A small network was shown many inputs. Here are its activations along a few directions, one row for each input.
Each table varies a few parts of the input and shows all the possible inputs, shuffled.
Descriptions start from the smaller parts, as in this example, which fits no table here: ring(5) and (point or line(11) or (values(3) and line(6))).
Shared parts are said once, and a part with two or three values counts as separate values.

Other details of the inputs shift rows strongly along two fixed directions, in all tables alike. That doesn't count.

Table:
x1: [1 -5 2 -13 19 2 -3 -10 10 22 -1 2 3 -6 -2]
x2: [6 -11 15 -4 20 -5 -2 -8 2 2 4 -5 -2 -14 -3]
x3: [-12 13 4 0 -22 -22 15 26 21 -19 -10 6 7 28 -5]
x4: [-2 -15 -12 -8 10 4 4 -1 7 3 21 13 7 -9 14]
x5: [-11 -1 -13 -1 -27 -26 15 16 19 -19 -11 6 -6 30 19]
x6: [8 13 -51 21 -35 41 -52 11 -68 1 13 -20 -28 -31 -40]
x7: [-11 -1 -4 16 12 20 17 -24 -11 -7 0 -13 -1 -13 13]
x8: [7 -9 6 -5 17 4 9 -4 5 3 1 8 14 -9 -15]
x9: [-2 -3 -7 -16 22 3 -3 -6 9 14 7 6 5 -2 4]
x10: [-10 7 -1 21 14 17 13 -16 -8 -9 6 -9 22 -16 -2]
x11: [5 -18 1 -6 16 1 10 -14 -1 7 -3 6 -5 -5 -1]
x12: [6 -14 -7 -4 20 -6 -3 0 7 -7 17 0 5 -12 13]
x13: [8 -12 -17 -5 17 4 10 4 11 -6 14 12 21 -7 2]
x14: [-14 4 0 -1 -23 -25 15 14 15 -16 -15 5 -13 31 9]
x15: [-10 20 25 5 -39 -19 11 13 13 -5 -13 3 -6 28 12]
x16: [-16 12 25 1 -36 -19 10 15 18 -3 -13 1 -8 29 3]
x17: [10 -7 12 -3 16 8 6 -7 2 3 0 8 15 -6 -12]
x18: [16 2 12 1 14 9 6 -9 -3 2 0 10 17 -8 -3]
x19: [-4 -11 1 -9 14 6 5 -4 3 5 17 13 -1 -7 4]
x20: [-14 10 14 1 -19 -32 4 22 18 -20 -7 -6 -9 23 7]
x21: [-16 11 -4 11 14 19 1 -19 0 8 1 -15 11 -16 12]
x22: [10 6 8 -7 15 8 -4 -13 2 20 -2 4 7 -4 8]
x23: [-3 20 30 9 -27 -29 3 14 12 -14 -17 -10 -6 23 12]
x24: [4 -3 8 -9 18 7 -5 -11 7 23 -3 1 4 -2 0]
x25: [13 11 -46 23 -22 30 -59 14 -72 -6 7 -32 -25 -34 -38]
x26: [1 -7 -20 -17 17 1 -3 -4 13 11 11 5 13 -4 14]
x27: [-1 -12 10 -8 11 5 5 -9 3 12 9 8 -2 -10 -3]
x28: [9 -9 21 -1 20 0 -5 -9 -1 3 3 -5 -1 -10 -1]
x29: [5 16 -21 8 -70 -15 -28 37 -26 -11 -30 -9 -37 36 -30]
x30: [15 -8 7 -1 12 7 9 -18 -9 5 -4 8 -2 -3 10]
Each input here is: values(5) and (point or line(5)).
Q: The inputs of x24 and x28 match in every part but the values(5) part. If x22 is changed in the same way as x24 into x28, which row does it become?
A: x23
Q: Which other rows does x3 become when the values(5) part takes its other values? List them by row number.
A: x9, x14, x19, x20
Q: Start at x18 and move only the line(5) part, one step at a time. The first step leads to x17. Which rows follow, in order?
A: x8, x3, x13
Q: Which other rows agree with x15 in the values(5) part? List them by row number.
A: x4, x6, x16, x19, x27
Q: Which other rows does x29 become when the line(5) part takes its other values? List them by row number.
A: x5, x11, x14, x30

Table:
x31: [-13 12 28 7 -56 -47 31 27 20 -34 -28 2 -21 49 10]
x32: [41 -35 26 3 78 45 8 -49 -22 17 17 15 27 -49 -16]
x33: [32 -10 -50 -1 -16 13 -51 30 -56 -15 23 1 -33 -21 -43]
x34: [-25 -14 11 -1 59 5 42 -45 39 1 16 -4 32 -16 59]
x35: [25 6 11 7 -4 10 -30 14 -23 -1 1 -8 7 -12 -41]
x36: [-21 11 22 7 -53 -53 22 37 32 -35 -15 -4 -14 38 8]
x37: [12 5 -58 13 3 32 -34 5 -49 -8 11 -10 3 -33 -37]
x38: [18 -36 29 0 66 29 43 -46 3 2 17 21 36 -32 9]
x39: [-5 -20 48 -30 67 -7 26 -32 47 33 4 10 24 -9 26]
x40: [4 -26 -5 0 86 48 14 -46 -15 11 40 13 33 -60 1]
x41: [-19 22 4 19 -48 -38 26 40 31 -48 -22 -6 20 45 2]
x42: [-35 16 81 6 37 -24 58 -28 59 0 -11 -8 42 6 33]
x43: [3 24 24 -15 -53 -38 3 31 29 6 -37 19 -9 58 -2]
x44: [-33 33 21 21 -60 -27 34 19 12 -26 -35 -7 -3 45 0]
x45: [35 2 -77 -19 -39 14 -69 49 -44 12 14 19 -26 7 -54]
x46: [-18 20 39 11 -54 -46 10 20 18 -15 -39 -13 -28 49 18]
x47: [-25 12 20 9 -58 -43 22 21 18 -23 -30 -5 -25 50 25]
x48: [-50 -4 48 0 24 -21 63 -32 68 -2 3 -3 25 11 67]
x49: [36 -4 -39 -13 -20 24 -62 15 -51 27 -12 1 -42 -4 -52]
x50: [-9 18 -34 14 -12 29 -20 5 -28 -2 13 -11 -3 -18 -3]
x51: [44 -1 -64 -19 -49 19 -61 34 -54 20 -4 22 -34 8 -55]
x52: [47 7 -36 -26 -18 14 -74 31 -40 35 4 11 -16 -8 -57]
x53: [23 -20 18 5 78 50 8 -60 -28 28 14 5 21 -55 -12]
x54: [-22 -3 37 8 44 19 60 -54 25 11 2 1 30 -16 51]
x55: [24 -9 -71 5 -15 14 -57 20 -55 -8 14 -13 -27 -22 -23]
x56: [13 -13 -56 -16 8 7 -27 12 -11 7 6 1 -8 -4 -17]
x57: [-6 21 47 10 -51 -51 18 26 21 -26 -37 -5 -23 48 4]
x58: [3 28 -2 12 -10 24 -35 -3 -29 17 0 -28 -3 -20 -15]
x59: [42 7 -26 1 -34 3 -77 39 -63 -2 2 -16 -42 -17 -63]
x60: [-9 19 12 11 -31 -2 -12 -3 -9 6 -23 -18 -25 19 4]
x61: [28 -20 -49 -19 -5 29 -40 3 -43 23 1 11 -32 -11 -37]
x62: [-29 -9 59 6 37 -22 76 -13 68 -31 7 18 50 17 44]
x63: [-35 41 34 8 -56 -38 -3 21 27 -6 -30 -30 -15 43 17]
x64: [3 -17 -22 7 80 52 12 -54 -11 16 33 -4 38 -63 26]
x65: [-7 -24 15 1 74 31 34 -49 9 13 28 8 39 -51 11]
x66: [6 -15 -26 1 -9 4 -26 8 -24 0 14 -5 -21 -16 -7]
x67: [17 -16 -46 -1 1 20 -46 11 -45 -2 26 -2 -27 -24 -16]
x68: [-17 16 5 8 -44 -56 22 38 32 -46 -18 -7 -6 42 16]
x69: [21 -41 0 -34 75 20 17 -34 27 37 35 38 34 -33 14]
x70: [8 -14 -43 -19 4 10 -28 16 -12 10 13 9 -17 -1 -19]
x71: [-25 26 -12 19 -37 4 0 10 -1 -6 -4 -18 0 2 6]
x72: [-8 19 -20 -14 -45 -46 7 43 41 -12 -19 12 8 56 9]
x73: [-29 11 -3 -10 -52 -42 10 37 40 -7 -22 0 -14 48 4]
x74: [10 -30 44 -14 83 11 7 -47 10 25 23 -1 16 -43 29]
x75: [-8 2 -35 4 -7 20 -27 2 -24 0 17 -9 -17 -10 0]
x76: [-33 19 72 15 24 -9 65 -44 50 7 -20 -8 28 13 57]
x77: [-23 18 21 17 -57 -37 26 39 31 -37 -18 -2 11 41 -5]
x78: [9 -33 -1 -6 68 49 13 -64 -18 28 25 6 6 -47 24]
Q: The inputs of x42 and x44 match in every part but one. If x58 is changed in the same way as x42 into x44, which row does it become?
A: x54
Q: The inputs of x78 and x75 match in every part but one. If x47 is changed in the same way as x78 into x75, which row does it become?
A: x67
Q: What do these inputs look like to the network?
A: line(6) and (values(2) or ring(6))
Q: Which other rows does x43 become when the values(2) part takes its other values? List them by row number.
A: x49
Q: Start at x59 and move only the line(6) part, one step at a time. The first step leads to x57. Which rows follow, in order?
A: x31, x36, x33, x68
